These are the activations of a small neural network, seen along a few directions. Each row is one input.
Each table varies a few parts of the input and shows all the possible inputs, shuffled.
A made-up example of a description, with smaller parts first: one of 3 separate values, together with either a single point or one of 11 places around a ring or (one of 4 places along a line, together with one of 8 places around a ring).
Shared parts are said once, and a part with two or three values counts as separate values.
In the rows, 128 means zero.

Other details of the inputs shift rows strongly along two fixed directions, in all tables alike. That doesn't count.

A family of inputs:
x1: [140  84  64 103 142 189 115  99 139  80 101  85 151 104]
x2: [142 123 128 154 119  85 151 124  74  95 149 147 162 170]
x3: [112 134 106 139 121  69  98 155  67 116 149 167 127 134]
x4: [113 163 181 171 107  76 103 151 103 159  79 190 108 164]
x5: [127 116  86 150 119 118 119 130 125  70 119 117 149 159]
x6: [163  91 105 119 145 191 166  94 140  96 165  43 161  93]
x7: [ 79 175 160 172 155  91 119 143 109 187 105 183  83 123]
x8: [154 100  60 121 127 127 151  94 122  73 143  79 169 139]
x9: [ 91 166 150 127 133 142  92 142 141 212  93 145 113 103]
x10: [118 109 118  76 133 126 162 152 119  58 220 129 131 177]
x11: [136 104 128  54 154 197 166  94 205 156 119  97  82 126]
x12: [143 133 173 152 128 108 138 120 153 155 102 153 105 104]
x13: [124 104 142 153 134 165 124 129 140 108 143  91 131 116]
x14: [121 106 128 151 117 151 130 151 108  67 190  98 160 127]
x15: [ 90 157 131 146 139 100 118 151  87 140 163 153 141 131]
x16: [137 116  92  78 120 184  92 102 168 182  55  93 128  68]
x17: [121 133 100 177 123  67 132 141  94  84 134 159 121 171]
x18: [ 99 147 142 124 151 174 102 109 168 203  70 117 109  95]
x19: [138 165 114 113 101 102 106 118 143 175  85 120 120 116]
x20: [117 120  94 167 140  86 122 148  71  88 140 177 111 145]
x21: [122 168 127 145 132  64 104 155  90 190  94 189  79 115]
x22: [121 128 155 178 136 121 139 136 116 129 152 132 101 122]
x23: [153 107 129 113 126 166 147  64 151 143  69  95 143 118]
x24: [123 115 141  30 128 200 134 114 215 183 106  93  95 111]
x25: [150 159 183 128 111  97 112 137 146 184 114 155 116 100]
x26: [136 128 133 143 121 138 136 140 105  96 189  99 151 118]
x27: [144 110 147 141 112 122 120 148 132  95 158 139 160 130]
x28: [112 159 119 153  92  71  95 164 110 129 110 162 124 153]
x29: [158 139 164 135 131 105 143 125 142 155 122 142 123 101]
x30: [151 131 177 123 125 154 109 112 192 182  69 126 108  89]
x31: [146 102 109 119 102 157 135 116 108  62 134 102 196 152]
x32: [ 94 159 133 166 158  82 132 152  79 143 159 166 124 141]
x33: [137  88 101  58 151 167 186 115 151  77 192  91 127 153]
x34: [106  99 120  99 144 147 157 158 135  41 198 138 115 189]
x35: [161 143 139 101 104 142 124  98 132 167  87 108 156 122]
Each input here is: one of 5 places around a ring, together with either a single point or one of 6 places around a ring.
- The inputs of x16 and x3 match in every part but the place on the ring of 5. If x28 is changed in the same way as x16 into x3, which row does it become? => x19
- Change only the place on the ring of 5 in x23. List by row number the other rows that result. => x2, x4, x31, x35
- Which other rows agree with x34 in the place on the ring of 5? List them by row number. => x1, x4, x5, x13, x18, x30

A family of inputs:
x36: [139  88  80 140 137 145 140 120 108  36 171  91 181 146]
x37: [130  93  88 104 133 141 149 135 125  44 191 103 162 152]
x38: [123 132 145  81 131 172 127  97 180 197  72 113  96 110]
x39: [132 138 149  83 129 167 130 104 189 194  71 102  97 111]
x40: [ 97 159 149 135 126  65 112 180 103 142 152 196  90 158]
x41: [135 147 130  93 122 165 114  85 174 223  43 106 108  72]
x42: [137 115 124 142 132 124 121 130 113 104 131 131 148 128]
x43: [118 150 150 165 115  69 108 154  88 127 142 167 119 150]
x44: [125 150 151 156 111  79 115 153  94 148 129 168 120 141]
x45: [146  96 104 133 131 151 134 114 124  86 131 106 170 122]
x46: [112 166 171 175 114  46 100 172  77 149 134 197 103 153]
x47: [147  98  98 128 130 157 142 108 122  71 135 102 176 121]
x48: [ 91 175 158 181 118  46 101 169  81 160 114 214  91 148]
x49: [139  91 100 121 146 152 166 109 130  55 187  92 162 145]
x50: [129  99  91 132 133 151 130 108 121  92 131 108 160 125]
x51: [113 148 151 148 141  84 139 153 113 133 153 163 104 151]
x52: [117 155 164 165 119  59 106 166  80 141 131 184 113 146]
x53: [118 144 156  84 135 186 116 101 188 230  71 101  95  74]
x54: [111 170 166 176 111  46 111 175  76 148 126 206 108 148]
x55: [116 154 137 160 117  70 117 163  83 136 136 168 116 153]
x56: [145 104 126 110 131 164 143 116 149 115 137 106 122 114]
x57: [140  95 106  92 133 153 145 127 137  75 166 108 157 131]
x58: [126 111 126 122 131 160 140 127 134  95 170 102 150 129]
x59: [ 92 159 155 134 124  66 109 174 107 157 143 199  84 151]
x60: [140  94  85 146 125 144 146 113 108  36 168 103 185 143]
x61: [129 109 113 105 135 156 148 123 137  91 144 107 138 153]
x62: [123 147 153  86 137 183 118 108 185 220  77 100  97  79]
x63: [141 100  88 135 126 153 143 106 126  62 145  92 174 130]
x64: [106 169 165 178 113  42 101 171  82 148 134 189  98 157]
x65: [120 150 145 164 109  71 116 156  89 134 142 168 122 151]
x66: [ 90 165 172 167 125  54 112 183  90 162 139 214  57 153]
x67: [116 143 159 154 121  89 125 161 114 135 147 171  85 144]
x68: [151 148 143  96 116 166 116  88 180 218  45 103 116  70]
x69: [122  99 110 131 134 154 150 133 117  52 198  97 166 147]
x70: [115 148 126 163 125  89 120 152  97 116 126 162 125 144]
x71: [127 119 117 131 150 122 153 134 115  89 171 128 135 149]
x72: [144  95  82 128 124 144 149 117 106  57 166  85 179 144]
x73: [144 144 120 100 124 163 122  96 166 191  61  96 121  85]
x74: [143 124 136 102 141 160 144  95 171 158 117 101 121 105]
x75: [122 132 129 160 125  98 115 140 110 112 137 143 131 142]
x76: [141 140 150  68 125 165 115 106 198 214  74 112  98  81]
x77: [133 110 114  97 150 169 150  92 155 135 129  99 130 111]
x78: [145  91  90 138 127 155 137 107 125  65 149  94 177 131]
x79: [120 130 116 153 130 109 117 138 106 117 125 146 133 138]
x80: [133 116 118  91 127 148 133 120 163 124 138 106 128 121]
x81: [142  99 114 122 145 147 161 115 126  72 178 110 156 140]
x82: [145  81 104 118 136 160 158 126 119  49 179 102 152 136]
x83: [140  98  81 124 128 147 143 115 101  69 160  96 172 141]
x84: [137 140 121 106 130 165 117  94 167 186  58 105 119  85]
x85: [132  96  89 126 138 158 129 104 121  84 139 100 161 125]
x86: [141 136 127  96 130 161 111  94 159 191  69  96 117  89]
x87: [ 86 173 179 169 125  62 114 192  95 152 157 191  89 156]
x88: [132  94  85  99 137 149 148 133 126  51 184 102 160 147]
x89: [ 97 174 176 151 114  42 104 189 107 163 147 214  77 158]
x90: [132 145 149 142 121 118 106 126 142 180  81 145 115 107]
x91: [117 151 144 165 110  68 118 158  90 135 140 165 118 153]
x92: [142 135 128 108 127 165 114  94 183 199  50  91 118  81]
x93: [ 98 160 163 165 128  60 117 185  89 145 148 204  67 158]
x94: [143  95  84 125 134 147 139 116 103  53 163  88 175 141]
x95: [124 147 153  93 136 173 121 116 179 207  86 100 100  87]
x96: [127 130 105 137 124 121 131 128 104 106 135 132 145 135]
x97: [137 102 106 116 138 156 148 127 131  87 154 103 126 131]
x98: [123 147 136 134 133 120 103 127 133 175  87 141 107 113]
x99: [138 102  98 139 127 146 133 111 131  86 135  98 163 128]
x100: [137  86 111 114 134 154 159 126 116  41 178 112 166 166]
x101: [130 133 140  79 134 175 129 100 180 189  75 107 100 112]
x102: [138  92 101 117 136 158 154 124 132  67 167  93 138 135]
x103: [115 155 170 119 121 114 121 135 156 186  96 151  83 139]
x104: [126 152 158 150 124  99 100 139 126 173  97 161 107 119]
x105: [128 124 124 158 126 107 117 136 107  98 145 140 142 142]
x106: [142 135 151  90 127 173 126  99 199 212  67  96  77  78]
x107: [147 132 154  89 145 165 139  95 182 197  83 107 108  85]
x108: [140 105 127  99 130 168 146 109 152 106 134 105 141 139]
x109: [142 143 132 104 130 166 108  95 184 219  36  98 107  75]
x110: [144 100  96 138 126 149 141 112 115  61 149 107 177 131]
x111: [107 151 148 151 144  79 134 158  99 133 157 179 100 155]
x112: [ 94 169 187 169 122  67 112 188  93 152 161 199  95 153]
x113: [138 101  84 135 130 149 145 113 119  57 147  94 175 134]
x114: [139 139 159  78 124 178 125  91 203 214  59 102  94  99]
x115: [119 143 130 157 132  94 110 150 104 129 124 154 120 140]
x116: [137 136 132  92 128 165 108  85 166 207  58  96 111  80]
x117: [143  97  84 139 119 142 149 114 102  39 175 100 186 144]
x118: [120 151 130 154 116  89 124 146 103 129 126 151 126 139]
x119: [142  95  87 128 130 144 140 115 107  52 165  84 176 142]
x120: [130 122 146 104 135 171 134 121 154 148 127 103 134 103]
x121: [123 146 151 160 114  71 118 162  81 134 137 174 125 147]
x122: [138 111 101 105 125 161 131  96 134 139 110  94 146 109]
x123: [130 130 114 146 115 113 133 128 111 101 140 126 147 137]
- What do these inputs look like to the network? => one of 8 places along a line, together with either one of 5 separate values or one of 6 places around a ring
- The inputs of x75 and x105 match in every part but the place on the line of 8. If x99 is changed in the same way as x75 into x105, which row does it become? => x78
- The inputs of x102 and x82 match in every part but the place on the line of 8. If x51 is changed in the same way as x102 into x82, which row does it become? => x107
- Start at x53 and move only the place on the line of 8, one step at a time. The first step leads to x62. Which rows follow, in order? => x95, x87, x69, x58, x112, x120
- Change only the choice among 5 separate values in x56. List by row number the other rows that result. => x76, x81, x108, x112
